A small network was shown many inputs. Here are its activations along a few directions, one row for each input.
In each table, some parts of the input vary, and every possible input appears once, in random order.
A made-up example of a description, with smaller parts first: ring(5) and (point or ring(9) or (values(3) and line(4))).
Shared parts are said once, and a part with two or three values counts as separate values.

Other details of the inputs shift rows strongly along three fixed directions, in all tables alike. That doesn't count.

A family of inputs:
r1: [ -4   8 -26  12  -7  -5  19   2  22   7  -2]
r2: [ -9 -46 -37 -22   8  13 -32 -10  26 -11  -7]
r3: [-14   0 -11 -35   8 -17 -10 -18  13 -43  25]
r4: [-12  -2  15 -11   9  37 -20  36 -36  24  -1]
r5: [  0   0 -29 -10  14   2  -2   0  16   1  10]
r6: [-10 -32 -36 -21 -13 -27 -23 -31   4 -36   9]
r7: [ 13   5 -26   6  10  -7   2   3  27  -4   1]
r8: [ 12  21  47   7  -3   8  22   2 -20  18  -4]
r9: [ 18  -6  -7  22   1  36   1  26 -11  43  -9]
r10: [  9   6  16   6  -4 -23  22 -13 -18 -15  -3]
r11: [-10  20   0   9   4  23  10  32   6  19  -6]
r12: [ 22  -2  -9  15   1  17   2   4   8  21 -21]
r13: [ -5 -39 -48 -14  14  12 -24  -1   3  -9 -12]
r14: [-10 -48 -40 -21 -11 -18 -21 -38  18 -38  17]
r15: [ 39  29   7  38 -14 -30  32 -12   2  12 -27]
r16: [ 31  42  -2  54  -5 -19  26  -5  21  12  -7]
r17: [-11 -27  -9 -22  -2  13 -24  -7  -5 -22  14]
r18: [  2   8 -24  23  12   6  -8   5  25  11  -2]
r19: [ -8   6  34 -15   5  -6   4  -1 -29 -28   4]
r20: [ -7 -11   6  -9  -7 -12 -15   1 -10 -20   4]
r21: [ 41  13  -9  42 -19 -52  36 -25  21   5 -27]
r22: [-16  -3  29 -18 -10   8 -16   2 -10  -9   6]
r23: [-25  24  33 -11  10  -3   1  -9 -12 -12  29]
r24: [ -1 -23  -2  -6  -6   4 -14  -2   2 -18   8]
r25: [ 27  11  -5  31   3   6  17  15  -2  45 -30]
r26: [-20   2   1 -25  35  47 -11  40 -13  38  14]
r27: [  8 -31 -43   0  11  32 -17   3  15  31 -19]
r28: [ 42   9   6  46 -28 -38  38 -21  12   0  -5]
r29: [-15  15  54 -21 -21 -16   5 -23 -24 -23  20]
r30: [  0   7  11 -10   4   4  -7   3 -14   1 -12]
r31: [ 25 -17 -38  36 -15  -4   5  -5  28  37 -22]
r32: [ 40  23   7  43 -12 -28  26   0  12  12 -33]
r33: [-21   1 -15  -4   5  14   8  18  11  20   4]
r34: [  0 -38 -52   4   5  17 -24  14   4  30 -12]
r35: [ 19 -12 -24  24 -18 -39  11 -17  10  -3  -7]
r36: [ 8 24 15  8 23 26  7 43 -1 32  0]
r37: [-22  29  44  -6   8  -9   9  -7 -13  -6  29]
r38: [-11 -12 -23 -26   3 -40   1 -34  27 -40  26]
r39: [ 12 -19 -32  11 -18  -9 -14 -16  27  -5 -13]
r40: [-10  -8   5 -18 -17  -6 -17 -20   0 -23   6]
r41: [ 25  10   2  28 -20 -32  12  -6   0 -12 -11]
r42: [  8  28  44  10 -16   7  14   5 -24  19  -2]
r43: [ 0 18  2 26 19 26 -5 30  9 33 -3]
r44: [ -1   7  36   0   5  -9  22   2 -31  -2   1]
r45: [ -1  23  50  -8   3  -3  20   3 -44 -11   5]
r46: [-14   5  47 -24   0 -22   5 -11 -29 -49  12]
r47: [-11  20  52 -26  -7 -28   2 -20 -23 -43   7]
r48: [  0   8  43  -2  -3  21   0  18 -27   1  10]
r49: [  5 -41 -44  -5  -1 -11  -9 -29  32  -2  -8]
r50: [-26  12  -1 -13  11  39  -4  35  -5  18   2]
r51: [-37   7  12 -21  18  48 -12  48  -8  21   6]
r52: [ -9 -18   3 -31  -9 -21 -13 -39  12 -52   8]
r53: [-38   3  -5 -32   6  19  -6   9  -3  -7  17]
r54: [-30  -9 -24 -13  32  48 -32  23  -1  32  12]
Description of these inputs: line(6) and (values(3) or ring(6)).
The inputs of r26 and r38 match in every part but the line(6) part. If r1 is changed in the same way as r26 into r38, which row does it become? -> r33
Change only the ring(6) part in r22. List by row number the other rows that result. -> r2, r20, r24, r32, r46
Change only the line(6) part in r45. List by row number the other rows that result. -> r10, r13, r19, r44, r46
Which other rows agree with r7 in the line(6) part? List them by row number. -> r11, r18, r19, r39, r41, r47, r48, r52
A walk changes only the line(6) part. It starts at r37 and steps to r23. List the rest of the walk in order. -> r54, r16, r18, r43
Change only the ring(6) part in r8. List by row number the other rows that result. -> r10, r14, r25, r29, r34
Change only the values(3) part in r16. List by row number the other rows that result. -> r3, r50

A family of inputs:
r55: [-27   0 -11 -31   9 -16   6  -3   2 -31  12]
r56: [  1 -13   9 -13  24  49 -28  32 -23  23 -15]
r57: [ 16  -3  21   9  -1  -5  15  -6 -21  13   0]
r58: [ 17  14  43  10   4   0  19  -3 -26  28 -10]
r59: [  7 -13  12 -20  -5 -44   4 -37 -14 -54   9]
r60: [ 16  18 -33  31   5   6   9  28  19  16 -20]
r61: [ -1  -8   6  -9  -5   3 -11  10 -20 -16 -10]
r62: [ -6 -43 -21 -18 -12   3 -28 -25   8  -9  10]
r63: [ 5 35 35 18 -4  8 20  9 -2 21 18]
r64: [-23 -25 -40 -21  12  16 -32 -15  37  10  12]
r65: [-19 -25  -6 -20 -14  15 -29   0  -9 -16  -1]
r66: [-23 -30   8 -30   1  -2 -13 -11 -28 -11  15]
r67: [-30   1   8 -35  38  39 -33  26  -3   4   8]
r68: [14 17 -8 19 31 25 12 38 -4 41 -6]
r69: [ -2  38  22  17   4   3  35  19 -16  29   4]
r70: [ 13  12 -40  25  12  -3  18  21  12  22 -16]
r71: [ 10 -18 -12  19 -15  12 -14  12   2  12 -13]
r72: [ 16  -4  -7   5 -17 -46  18 -25 -10 -34  -9]
r73: [ 24  21  45  12   4   5   5  12 -22   9 -22]
r74: [-12  20   8  -5 -16 -48  37 -31  11 -34  17]
r75: [  3  29  23   6 -15 -36   7 -34  27 -38  11]
r76: [-18 -22 -41 -17   7  14 -26 -18  33   2  17]
r77: [-10  23  24 -16  19   9  -7   8  -3 -18  13]
r78: [-39 -38 -53 -34  19   5 -26  -9  16  -9  24]
r79: [-19  32  46 -11 -27 -41  19 -31  -2 -44  41]
r80: [-21  19  38 -16  25  26   8  20 -27  22  25]
r81: [  8  -1  32 -12  -7 -19  -5 -14 -18 -42   4]
r82: [  3   9 -34  19 -24 -28   4 -19  39 -27   1]
r83: [  4  14  42   6 -31  -1  22   2 -21  11  -2]
r84: [-21  -4 -15 -10 -13 -19 -15 -18  24 -42  21]
r85: [ -5   1 -26  -4  -4 -38  -3 -18  26 -52  11]
r86: [-28 -23 -48 -15  -4   8 -21  -8  27   0  15]
r87: [ 25  -1   8  10  14   6   7   7 -19  17 -20]
r88: [ -6  14  48  -8 -12 -11  22  -4 -44  -3   7]
r89: [ 14 -11 -15  10   5  13  13  28 -15  30 -30]
r90: [ 13  -5  13   8  17  34   3  18 -26  50 -13]
r91: [ 14  -4 -51  23   6 -33  13  -6  29  -8  -5]
r92: [  3   0  30   7 -25  -7   5  -6 -19   3   8]
r93: [-20  28  43 -13  14  37 -13  21 -13   8  18]
r94: [-24 -29  17 -33   4  37 -41   9 -21  -7  12]
r95: [ 8 26 15 10 14  5  7 18  2 -3  4]
r96: [-48 -23 -25 -40   5  36 -26  15  11  12  20]
r97: [ -8   6  41 -17 -20 -27  28 -20 -31 -22   7]
r98: [  9   5  19   2 -12  -3   9  15 -17  -9 -19]
r99: [-10  35  51  -8 -18 -35  12 -30   3 -59  34]
r100: [ 15   6  30  16   1  40 -11  24 -18  34 -16]
r101: [ 17 -30 -51  25 -29  -8  -5  -9  34   0 -30]
r102: [ 47  19 -43  52  15 -14  30   5  34  31 -26]
r103: [-21 -28  13 -33   8  49 -36   7 -21  25  11]
r104: [-18 -20 -38 -19  25   4 -15 -15  25   9   6]
r105: [ -8 -29  -1 -17   4  27 -39   0   2   5  -8]
r106: [ 39  16 -41  52   7 -13  33  -8  38  37 -17]
r107: [-12   7 -15   5 -13   0   3   5  28  -9   1]
r108: [ 50  -4 -23  54 -20 -11  14 -17  29  42 -33]
r109: [ 23  17  40   8  12  -3  16   7 -29  16 -19]
r110: [  7  30   1  22   9  24  20  48   3  30 -18]
r111: [ 38 -19 -42  31 -14 -47  15 -21  15 -14 -22]
r112: [ 26 -15 -23  24  -9 -11  -3   6   4  -4 -23]
r113: [ -3   0  21  -1 -26   1   3  -6 -20   4   3]
r114: [-18 -24 -48 -29  37   8 -25  -3  23  -2   1]
Describe the family of inputs behind these rows. -> values(2) and ring(5) and line(6)
The inputs of r65 and r101 match in every part but the line(6) part. If r88 is changed in the same way as r65 into r101, which row does it become? -> r97
The inputs of r113 and r62 match in every part but the line(6) part. If r69 is changed in the same way as r113 into r62, which row does it become? -> r80
Change only the ring(5) part in r84. List by row number the other rows that result. -> r78, r79, r85, r91
A walk changes only the line(6) part. It starts at r98 and steps to r61. List the rest of the walk in order. -> r112, r81, r56, r73
